Each row has a name. Each question is about the rows just above it. Places in a row count from 0.

laf: [ -2.3  52.8   6.1 -47.6 -44.8  81.8  67.8]
dav: [ -8.9 -44.0 -30.1  58.7  53.5 -92.7   7.2]
gede: [ 17.8  12.1 -24.5   0.5  -6.4  88.4 -72.9]
sulit: [ -8.0 -28.8  37.9 -20.0  -5.3 -79.5  67.8]
Kal: [ -2.3  52.8   6.1 -47.6 -44.8  81.8 -35.7]
Where does [ -9.0 -44.0 -30.1  58.7  53.5 -92.7   7.2] differ from dav, and what was there? => 0, [-8.9]
Changed laf: [ -2.4  52.8   6.1 -47.6 -44.8  81.8  67.8]. Place and old value: => 0, [-2.3]
One entry of laf was changed: [ -2.3  52.8   6.1 -47.6 -44.8  81.9  67.8]. Where, and from what? => 5, [81.8]

